Each row below holds a small network's activations on one input, seen along a few directions.
Each table varies a few parts of the input and shows all the possible inputs, shuffled.
Descriptions start from the smaller parts, as in this example, which fits no table here: one of 3 separate values, together with either a single point or one of 11 places along a line or (one of 5 places around a ring, together with one of 6 places along a line).
Shared parts are said once, and a part with two or three values counts as separate values.
In the rows, zero is written as 128.

Other details of the inputs shift rows strongly along two fixed directions, in all tables alike. That doesn't count.

A family of inputs:
x1: [118  75 111 113 135 129 113 121  89 147 148 161]
x2: [113 110 127 106 142 115 137 117 132 117 136 183]
x3: [128 154 151 114 107 146 142 130 161 142 119 101]
x4: [119 100 118 126 132 112 136 134 123 119 134 178]
x5: [117 164  71 134 186  97 124  96 112 103 130 116]
x6: [129 167 148 128 113 134 141 130 158 120 111  85]
x7: [133 176  88 133 156 129 108  93  99 153 128  46]
x8: [122 127 156 119 104 142 125 130 118 163 121 109]
x9: [128 201  79 158 155 134 114 105  93 158 106  12]
x10: [130 177  87 155 150 124 111 111  88 152 116  44]
x11: [111 115  95 129 168  90 129 114 109  91 135 178]
x12: [105  92 135 114 127 127 127 125  98 153 129 165]
x13: [111 106 117 116 146 116 118 110  89 146 136 157]
x14: [135 114 147 130  92 141 120 139 115 161 126 100]
x15: [129 104 163 128  94 136 147 149 152 130 119 154]
x16: [168  76 192 128  63 160 119 175 155 133 139 149]
x17: [127 155 155 116 109 140 142 130 161 132 116 103]
x18: [130 128 154 136 105 130 142 140 150 117 111 124]
x19: [128 156 152 109 111 148 143 124 163 142 119 105]
x20: [105  94 136 109 129 129 128 119 100 153 130 168]
x21: [133 164 144 135 107 135 140 135 155 123 109  83]
x22: [132 126 156 135  99 135 144 143 152 125 112 124]
x23: [132 152 152 131 100 138 142 140 157 127 111  97]
x24: [113 109 118 107 148 114 135 115 128 118 138 184]
x25: [129  96 200 123  67 142 152 160 169 122 111 159]
x26: [115 102 135 118 131 110 138 131 131 108 132 182]
x27: [130 153 152 122 105 141 143 135 158 134 117 100]
x28: [130 150 155 133 104 131 141 138 156 114 109 103]
x29: [126 156 157 117 109 137 141 129 161 125 114 104]
x30: [167 190  81 168 170 154  94 130 128 125 149  53]
x31: [118  78 119 107 132 134 116 118  95 149 147 162]
x32: [131  72 155 118  82 153 122 150 114 162 135 139]
x33: [109 119  96 116 174  95 129 103 114  98 137 182]
x34: [112 109 131 114 140 107 136 123 131 104 131 181]
x35: [150 102 131 130 143 152 106 144 134 124 164 180]
x36: [130 152 151 121 104 143 143 135 158 137 118  99]
x37: [108 118  99 123 171  90 128 109 113  89 134 179]
x38: [124  82  86 144 154 101 109 118  69 136 142 159]
x39: [166 135 149 131 102 153 108 148 145 130 141  90]
x40: [117  89  88 128 157 101 109 113  71 137 148 161]
x41: [138 202  80 164 163 117 127 107 127 112 107  38]
x42: [141 112 139 137  94 158 121 140 117 164 123  80]
x43: [106  77 160  98 123 111 142 130 140 100 134 227]
x44: [118 168  69 144 189  91 122  98 108  89 126 109]
x45: [167 120 145 136 100 148 107 154 139 126 142 106]
x46: [110 114  87 119 172  98 128 109 109 110 142 180]
x47: [134 146 156 140 104 133 142 138 156 115 105 100]
x48: [120 135 152 125 102 150 131 133 119 166 114  92]
x49: [134 131 147 136 103 139 143 141 150 134 115 116]
x50: [125 101 190 114  70 152 133 151 129 169 120 130]
x51: [166 129 143 153 111 169 107 165 148 134 148 117]
x52: [110 115  89 120 172  96 128 109 110 107 140 180]
x53: [130 138 148 128 102 136 142 141 152 131 117 116]
x54: [126 126 150 140  99 150 132 138 116 165 108  93]
x55: [110  74 171  92 107 124 147 136 148 121 136 224]
x56: [117 181  14 153 231  76 113  79  81  92 137 101]
x57: [111 110 126 116 146 103 134 120 128  99 131 182]
x58: [164 139 142 126 113 151 106 140 143 128 143  92]
x59: [139 178  78 145 149 145 106 105  97 156 126  14]
x60: [132 133 144 120 105 143 119 124 120 163 127  86]
x61: [136 145 151 138 101 140 143 140 156 131 109  97]
x62: [163 142 153 120 107 158 110 137 150 132 141  92]
x63: [117 102 115 128 138 106 134 131 120 110 133 179]
x64: [126 157 157 112 112 141 142 123 163 129 116 107]
x65: [119  82 119 140 132 113 119 131  82 144 131 166]
x66: [116 165  27 158 217  72 114  89  83  80 131 117]
x67: [131 150 153 132 103 134 141 139 156 120 111 102]
x68: [133 148 146 129 100 144 142 141 155 140 116  98]
x69: [124 196  98 131 166 116 129  96 136 107 115  72]
x70: [156  88 110 160 147 140 103 155 117 117 161 180]
x71: [149  98 121 137 148 145 103 148 127 121 166 182]
x72: [112 113  90 127 169  92 129 114 107 100 138 178]
x73: [116  99 127 115 130 117 139 132 129 124 137 182]
x74: [122  95 110 135 139 112 136 132 118 120 133 178]
x75: [121 142 160 110 114 133 142 125 159 119 118 131]
Each input here is: one of 5 places along a line, together with either one of 2 separate values or one of 4 places along a line or one of 9 places along a line.
Q: The inputs of x22 and x72 match in every part but the place on the line of 5. If x16 is changed in the same way as x22 into x72, which row does it become?
A: x39
Q: Which other rows does x15 become when the place on the line of 9 takes its other values? List them by row number.
A: x18, x22, x25, x41, x47, x49, x61, x74
Q: Which other rows does x58 become when the choice among 2 separate values takes its other values? List them by row number.
A: x71
Q: Which other rows does x7 become when the place on the line of 4 takes its other values? List them by row number.
A: x13, x20, x31
Q: A walk changes only the place on the line of 5. It starts at x55 and steps to x17. List the rest of the walk in order.
A: x56, x63, x61

A family of inputs:
x76: [132 170  65 143 189 104 116 102 116  97 137 108]
x77: [146 175 119 146 123 144 123 125 136 140 116  46]
x78: [134 130 125 134 128 130 126 131 131 123 129 120]
x79: [113 145 127 135 138 116 147 125 142 113 112 141]
x80: [110  74 216 106  56 145 169 167 176 135 111 204]
x81: [129 139 129 123 129 140 126 124 133 137 130 110]
x82: [102 104 112 124 156  91 148 125 132  92 131 218]
x83: [136 109 136 139 111 131 124 144 122 130 128 131]
x84: [107  94 157 105 105 114 140 126 118 133 119 161]
x85: [137 119 142 135 111 133 130 143 140 119 127 128]
x86: [146 141 163 138  84 156 127 148 142 152 116  72]
x87: [136 124 123 140 123 130 121 135 118 132 128 115]
x88: [113 126 139 134 116 126 148 135 133 134 110 137]
x89: [112  81 107 112 156 112 121 120 102 122 151 203]
x90: [139 177 118 138 132 144 124 120 138 136 120  56]
x91: [117  73 104 120 151 108 120 123  95 124 150 203]
x92: [129 121 139 120 129 133 126 129 134 126 135 148]
x93: [131 141 124 120 141 128 129 123 142 116 135 136]
x94: [136  61 222 109  52 150 145 177 173 125 128 204]
x95: [130 118 120 133 130 131 117 128 107 143 134 122]
x96: [107 167  72 128 180  89 129  86 104 103 118  99]
x97: [135 116 140 132 109 138 125 140 125 139 127 122]
x98: [143 143 162 132  87 159 126 143 141 158 118  73]
x99: [111 156  60 157 186  95 128 102  88 119 119 110]
x100: [120  71 105 130 152 100 122 131 102 102 148 211]
x101: [109  86 222  81  58 132 164 151 185 120 116 199]
x102: [126 123 119 125 133 135 119 124 112 145 134 124]
x103: [116  85 112 115 158 109 120 121 106 114 150 208]
x104: [132  88 153 128 100 137 125 148 120 142 133 154]
x105: [151 167 167 132  92 151 138 148 181 119 114  79]
x106: [147 157 167 134  93 153 133 145 165 129 115  82]
x107: [128 116 138 120 118 142 120 130 116 156 134 125]
x108: [146 160 112 155 127 134 116 130 118 137 120  57]
x109: [139 154 162 122  96 160 133 137 158 148 119  79]
x110: [129 132  88 134 171 103 122 117 121  95 142 155]
x111: [117  74 106 124 153 105 122 127 101 109 149 209]
x112: [108 157  64 130 183  84 126  84  92 109 120 105]
x113: [114  77 105 115 153 112 119 120  95 130 151 200]
x114: [139 169 118 139 127 147 116 121 120 155 122  50]
x115: [142 159 167 126  97 158 132 138 163 139 118  83]
x116: [133 175  70 140 185 110 117 102 120 103 136 100]
x117: [105 128  99 120 154  94 131 101  98 118 120 134]
x118: [139 123 122 142 123 126 124 135 125 124 127 117]
x119: [130  84 217  90  62 160 148 162 182 137 132 191]
x120: [144 158 167 128  96 156 132 140 163 136 117  83]
x121: [125 116  83 135 165 110 115 113  95 123 141 145]
x122: [137 124 122 139 124 128 124 133 124 128 128 117]
x123: [130 127 125 127 127 139 117 126 112 151 133 111]
x124: [126 118  83 140 176 100 115 114 101  99 143 164]
x125: [140 195 124 125 136 147 128 116 157 132 123  58]
x126: [127 146  54 150 186 104 106 103  80 121 138 106]
x127: [114  64  99 124 155 103 116 125  83 122 152 214]
x128: [139 174 117 134 131 147 121 116 131 150 122  54]
x129: [139 143 127 132 132 125 130 133 149 105 130 127]
x130: [130 120 140 124 113 143 124 134 124 148 129 121]
x131: [124 184 117 147 130 131 146 120 143 135  99  61]
x132: [144 146 161 130  89 158 132 141 152 151 116  76]
x133: [110 135 151 108 117 113 144 117 144 115 114 137]
x134: [126 118 137 118 119 142 123 130 120 152 133 128]
x135: [126 123 139 115 130 135 125 126 133 132 136 147]
Q: What do these inputs look like to the network?
A: one of 6 places along a line, together with either one of 2 separate values or one of 8 places along a line
Q: The inputs of x100 and x122 match in every part but the place on the line of 6. If x85 is changed in the same way as x100 into x122, which row does it become?
A: x118
Q: The inputs of x130 and x92 match in every part but the place on the line of 6. If x102 is changed in the same way as x130 into x92, which row does it become?
A: x103
Q: Which other rows does x76 become when the place on the line of 8 takes its other values? List them by row number.
A: x93, x105, x110, x116, x119, x125, x129
Q: Which other rows does x123 become when the place on the line of 8 takes its other values? List them by row number.
A: x86, x95, x98, x104, x107, x108, x114
Q: Which other rows does x112 become when the choice among 2 separate values takes its other values? List them by row number.
A: x131
Q: Which other rows does x79 become when the choice among 2 separate values takes its other values? List them by row number.
A: x133
